These are the activations of a small neural network, seen along a few directions. Each row is one input.
In each table, some parts of the input vary, and every possible input appears once, in random order.
A made-up example of a description, with smaller parts first: one of 5 places around a ring, together with either a single point or one of 9 places along a line or (one of 3 separate values, together with one of 6 places along a line).
Shared parts are said once, and a part with two or three values counts as separate values.

Other details of the inputs vary at random and push rows far along two fixed directions, the same in every table; ignore that.

Rows:
x1: [ -5  -2  18  -3 -36  30   4  33 -14 -12  -8]
x2: [ 12   0  10   7  -3   2 -10  -7   8  -1 -16]
x3: [ -5  -3  19   5   6   3 -14  11  21   3  -7]
x4: [ 11   7  19  16  18   3 -22 -24  17   7 -11]
x5: [-11  -5  12   1  -9   3   0  22   4  -3   1]
x6: [  6   8  13   5   5   6 -17  -2  13   7  -8]
x7: [ -1   3  34   7 -18  28 -15  22  10  -2 -13]
x8: [-4 -1 -8 -7  8 -6  4  5  4  4  5]
x9: [ -8  -4 -16 -10   5  -5  16   2 -13   0  13]
x10: [ 10  10  14  12  17  -5 -26 -16  22  11  -9]
x11: [  7   7  12  11   7  -2 -13 -15   6   3  -5]
x12: [-7 -4 16  6  7  3 -6  4 11  0 -1]
x13: [ 0 -8 16  9  4 -2 -7 -3 15 -2 -8]
x14: [  6   7  12   4   3   6 -13  -1  11   7  -7]
x15: [  7  10 -34 -11  13 -14  12 -23 -23   7  16]
x16: [  4   5 -33 -15  -6 -10  19  -8 -32  -2  14]
x17: [ 5  8 -1  0  5 -2 -8 -7 -1  6  1]
x18: [ 12   0 -11  -4  -6  -1   7  -7  -7   0  -6]
x19: [  0  -9 -11  -5  -8 -11  14   5  -7  -6   1]
x20: [  1   2   4  -3 -15  12   2   9 -13  -5  -2]
x21: [ -3 -10 -15 -11 -13  -7  18  11 -12  -7   2]
x22: [-11  -6  17  -2 -13  15   2  26   5  -3  -2]
x23: [-17  -7   5  -3 -44  32   1  45   0 -20  -7]
x24: [-10  -8 -11 -11 -16   0  20  18 -19  -9  10]
x25: [  0   5  34  13 -12  17 -20  12  10  -2 -12]
x26: [-5 -1  7  3 12 -7 -7  0 13  4  1]
x27: [-2 -9  6  0 -3  3  7  4  4 -3 -3]
x28: [ -9  -7 -10 -10  -7   3  21  13 -15  -4  11]
x29: [-13  -6  -2 -10 -14  10  16  25 -11  -5   9]
x30: [  6   7  13  11   7  -1 -14 -13   6   4  -4]
x31: [  6   9  10   7  11   2 -16 -12   7   6  -4]
x32: [ -2 -10 -15 -12 -12  -3  20  11 -12  -7   2]
x33: [ 10  10  15  11  18  -2 -25 -16  22  11 -10]
x34: [  0   5  31   9  -9  20 -21  14  11   0 -12]
x35: [ -1  -7 -10  -5   3  -6  12  -2  -4  -2   3]
x36: [  4   5  13   6  -1   9 -10  -3   0   0  -5]
x37: [  0   6 -41 -20 -10  -9  26  -2 -42  -3  20]
x38: [-12  -6  20   4 -10  11  -3  20   4  -5  -1]
x39: [  9   1  18   9  -4  10 -12  -4   9  -1 -15]
x40: [ -1   0   4  13   1  10 -16  -6  31  -3 -12]
x41: [ -5  -1  16  -1 -34  21   3  27 -15 -12  -5]
x42: [ -6  -3 -35 -17   6 -16  25  -4 -25  -1  22]
x43: [  6  -7   2   5  13 -12  -3 -13  14   2  -8]
x44: [  6   1 -17   3  40 -25   1 -38   8  12  10]
x45: [-11  -5 -12  -9  -8  -6  16  15 -15  -4  12]
x46: [ 11   0  26  14  -7   6 -18  -4  16  -3 -21]
x47: [  9   0  12   6 -11   6  -9   1   5  -4 -15]
x48: [  2  -4   8   8  20  -7  -3 -17  16   5  -2]
x49: [  5  -2 -12   2  30 -19   2 -29   7   8   6]
x50: [  8   2  30  15  -4  10 -22  -5  17  -1 -19]
x51: [  1   3  13   2 -14  19  -1  10  -6  -3  -4]
x52: [-10  -2 -43 -25  -1 -15  30   9 -31  -1  25]
x53: [-10  -3 -29 -18   0 -10  23   7 -24  -1  21]
x54: [ -1   8 -33 -19 -12 -10  18   8 -30   0  16]
x55: [  7   3 -34 -16  -7 -10  20  -7 -30  -3  10]
x56: [ -1   0 -18   0  25 -25   7 -23  -2   7  14]
x57: [-5 -8 23  9  0  8 -8  7 14 -3 -8]
x58: [-6 -2 -4 -3  9 -4  5  1  0  2  7]
x59: [  6  -9   9   7   8  -4  -3  -8  18   1 -11]
x60: [  3  -4   1  -7 -31  17   9  23 -14 -10 -10]
x61: [-17 -10  22  -4 -30  27  10  42  -6 -11  -1]
x62: [-14  -5 -12 -13 -12  -1  18  21 -19  -5  14]
x63: [ 10  11  -9   2  23 -10 -10 -25   5  12   3]
x64: [ -3   0 -10  -3  12 -17   3  -2   5   5   7]
x65: [  7   1  16   7  -9  13  -7   1   6  -2 -13]
x66: [-7 -6 23 10 -1  7 -8  8 12 -3 -5]
x67: [ 13  13 -20   3  34 -24  -9 -41   1  14   8]
x68: [  4   8   6   5   3  -2 -11  -5   3   5  -2]
x69: [  0  -3  12  13  22 -13 -10 -19  18   5  -1]
x70: [ 1  7  6  1 -3 11 -5  3 -4  2 -1]
x71: [ -3   0 -19  -8  15 -19   5  -5   1   6  10]
x72: [ -4   1 -20   0  -4   4  -1   0  10  -5   0]
x73: [  7   8 -16  -3  11  -6   5 -19 -11   6   8]
x74: [-5 -9 -8 -7 -8 -1 14 10 -9 -6  3]
x75: [-13  -4 -38 -27 -11  -6  33  20 -33  -4  23]
x76: [  4  -2 -11   5  27 -25   2 -29   7   6   6]
x77: [  1   3  -9  13  12  -9 -15 -19  26  -1  -5]
x78: [  9   3 -16  -3  -3 -10   7 -12 -14  -1   2]
x79: [-14 -14  19  -3 -37  19  12  41  -8 -17  -6]
x80: [ 14  12 -20   2  34 -19  -4 -41   2  15   8]
x81: [  6   8  11   8  11   2 -15 -14   6   5  -4]
x82: [ -5   0  -2   9  -7   7 -14   2  22  -7  -9]
x83: [ 11   4  24  15   8   8 -18 -16  17   4 -14]
x84: [ 13  12 -19   4  34 -24  -8 -43   0  13   8]
x85: [-13  -7  11  -8 -23  18   8  39  -1  -5  -1]
Each input here is: one of 5 places along a line, together with either a single point or (one of 2 separate values, together with one of 8 places along a line).
Q: The inputs of x14 and x54 match in every part but the place on the line of 5. If x18 is changed in the same way as x14 into x54, which row does it become?
A: x46
Q: The inputs of x29 and x45 match in every part but the place on the line of 5. If x83 is changed in the same way as x29 into x45, which row does it become?
A: x41
Q: A walk changes only the place on the line of 5. It starts at x48 and steps to x49. List the rest of the walk in order.
A: x57, x24, x76
Q: Change only the place on the line of 5 in x26. List by row number the other rows that result.
A: x5, x22, x52, x75
Q: Change only the place on the line of 8 in x36. List by row number the other rows that result.
A: x2, x20, x31, x33, x34, x55, x81
Q: Change only the choice among 2 separate values in x80. List by row number the other rows that result.
A: x29

Rows:
x86: [ -1   0 -14  -4   4  -2   8  -7  -7  -1   7]
x87: [  6   8  27  13  -2  13 -21  -3  10   3 -11]
x88: [ -4  -1   6   8  16  -5  -5 -11   9   3   4]
x89: [ -6  -7 -17  -7  -1 -10  14   3  -7  -4   8]
x90: [ 6  6 -5 -1  4 -3 -3 -7 -3  4  0]
x91: [  9  -9   9   2  16 -16  11 -18  -6   4  -2]
x92: [  4  -1 -15  -3   0  -4   6  -8  -5  -2   1]
x93: [ -4   1 -14 -10  -1  -6  10   7 -11   2   9]
x94: [  6   8  -8  -4  -7   1   2  -2 -15   0   3]
x95: [ -6  -3 -19 -15 -10 -10  16  14 -15  -3   9]
x96: [  6   2  -6   2  -1  -1   0 -12  -4  -2  -2]
x97: [  5  -1 -15  -5 -11  -2   8  -4 -10  -6  -1]
x98: [ -3  -1 -21 -15 -11  -5  15  13 -14  -2   7]
x99: [-10  -2  18  -3 -44  34   6  37 -19 -16  -5]
x100: [  2   5  -3   0  15  -6  -4 -10   3   8   4]
x101: [-1  3  7  4 15 -8 -8 -7  8  7  2]
x102: [ -1  -3  -6   3  15  -9   1 -13   8   2   4]
x103: [ 13  -5  18   3  16 -15   2 -14  -3  10  -4]
x104: [ -5   0 -18 -10  -7   4  17   4 -20  -4  13]
x105: [ 6  4  0  2  9 -5 -8 -8  9  5 -4]
x106: [-1 -4 -1  5 12 -8 -2 -9 13  1 -1]
x107: [  1   2  16   9   0  12 -10  -3   7  -2  -6]
x108: [  2   1  17  11   2  10 -13  -6  12   0  -9]
x109: [ -3  -2 -18  -8  -4   0  13   1 -12  -4   7]
x110: [ -6   2  40  10 -27  33 -15  32   4  -6 -13]
x111: [10  6 -4  1  0 -4 -5 -9 -2  2 -4]
x112: [  8   6  17  10  -1   6 -17  -5   9   3 -12]
x113: [ -4  -1 -19 -14  -7  -6  14  12 -15  -1  10]
x114: [  1   7  -1   1  15  -5  -4 -10   2   8   6]
x115: [ -1   1  24   8   1   9 -15   7  17   2  -9]
x116: [  2  -3  30  14  -6  17 -18   4  20  -4 -16]
x117: [ -8   2 -10 -10  -2  -4  10   8 -17   2  13]
x118: [ -1   1  12   6  12  -7 -11  -4  13   5  -2]
x119: [ -5  -8  33  13 -11  19 -14  17  24  -6 -16]
x120: [ 2 -5  5  8  8 -4 -7 -8 20  0 -8]
x121: [ 1  1  8  3  5 -1 -9  0 12  5 -6]
x122: [  4   3 -14  -8  -6  -3   6   2 -11   0   2]
x123: [-15 -10  19  -3 -36  30   7  43  -5 -15  -5]
x124: [  4   0 -14  -4 -10  -1   8  -4 -12  -5   0]
x125: [ -5  -8 -18  -7  -2 -12  14   3  -5  -5   6]
x126: [-1  0  2  1  8 -9 -4  0  7  3  0]
x127: [  5   4  -9   0  -1   0   3 -11  -9  -2   2]
x128: [  7  -2  -1   6   6  -4  -7 -14  13   0  -8]
x129: [  5   2 -14  -8  -8  -4   6   2  -9   0   0]
x130: [  5   4   9   5  10   0 -12  -7  12   6  -5]
x131: [ 12   6   3   6   3  -5 -12 -13   8   3 -10]
x132: [  4  -2   0   5  10  -4  -5 -13  13   1  -5]
x133: [  0   4 -12  -8  -2   0   7   4 -14   2   8]
x134: [-6 -3 -7 -2  5 -2  7 -1 -2 -1  7]
x135: [ -1   4  22   9  11   4 -16  -1  14   6  -2]
x136: [ -3   2  20   8   7   4 -13   2  14   5  -4]
x137: [  4   7 -10  -5   1  -1   2  -4 -11   3   4]
x138: [ -3   0  -3   4  16  -6   0 -14   5   4   7]
x139: [ 7  2 -1  2  8 -7 -7 -8 11  5 -6]
x140: [-10  -5 -19 -11  -6  -4  20   9 -19  -5  15]
x141: [  0   0  -5   3  15  -5   0 -14   6   3   4]
x142: [-14 -13  17  -6 -50  33  10  52  -8 -20 -10]
x143: [ -7  -6 -16  -7   0  -8  14   3  -9  -3  10]
x144: [ -4   4   5  -4 -11  13   2  16 -11  -2   4]
x145: [ -2  -1 -19 -12  -3 -11  11   6  -8   1   7]
x146: [-2  1 -5  2 10 -1  3 -9  0  2  7]
x147: [  1  -5  -1   5  12  -9  -3 -10  17   0  -4]
Q: What is each input in this table made of?
A: one of 2 separate values, together with either a single point or (one of 5 places along a line, together with one of 6 places along a line)
Q: A walk changes only the place on the line of 5. It starts at x99 and steps to x127. List the rest of the walk in order.
A: x96, x124, x97

Rows:
x148: [  2  -1   3  11  24 -17 -21 -11  43   7 -11]
x149: [  0  -6  25   8 -41  31 -13  32  13 -16 -26]
x150: [  8  -3 -21  -8 -18  -4   3   6   2  -8 -13]
x151: [ -1   4  -4  10  30 -13 -16 -23  28   9   3]
x152: [  6   1  21  14 -15  20 -21   1  19  -7 -21]
x153: [  8   8 -48 -14  -2 -11  19 -22 -29  -2  14]
x154: [-21  -1   2 -10 -24  23  12  36 -17  -9  12]
x155: [-14   0  29  11  -5  22 -17  18  22  -3  -5]
x156: [  2   4  16 -13 -33  12  11  32 -36  -3   0]
x157: [-10  -3 -38 -17  -2 -12  17   8  -7  -1  16]
x158: [  2   6  31   7  28  -9 -19  -8  12  19   1]
x159: [ -5   4  31   8  14   7 -15   7   9  10   1]
x160: [ 12  12 -32 -16   5 -16  20 -17 -40   6  17]
x161: [-15 -27  -5  -4   5 -17  29   9  -3  -8   9]
x162: [  0   9  -3   6  40 -15  -9 -29  10  16  12]
x163: [  8   8 -21  -3   0   0   6 -18 -19  -1   6]
x164: [ 16  12   7  13  19  -3 -16 -33   5   9  -5]
x165: [  0 -27   7  -2 -24   3  29  13 -11 -18 -10]
Q: What is each input in this table made of?
A: one of 2 separate values, together with either a single point or one of 8 places along a line
Q: The inputs of x155 and x153 match in every part but the choice among 2 separate values. If x157 is changed in the same way as x155 into x153, which row does it become?
A: x149
Q: Change only the choice among 2 separate values in x150. List by row number the other rows that result.
A: x148
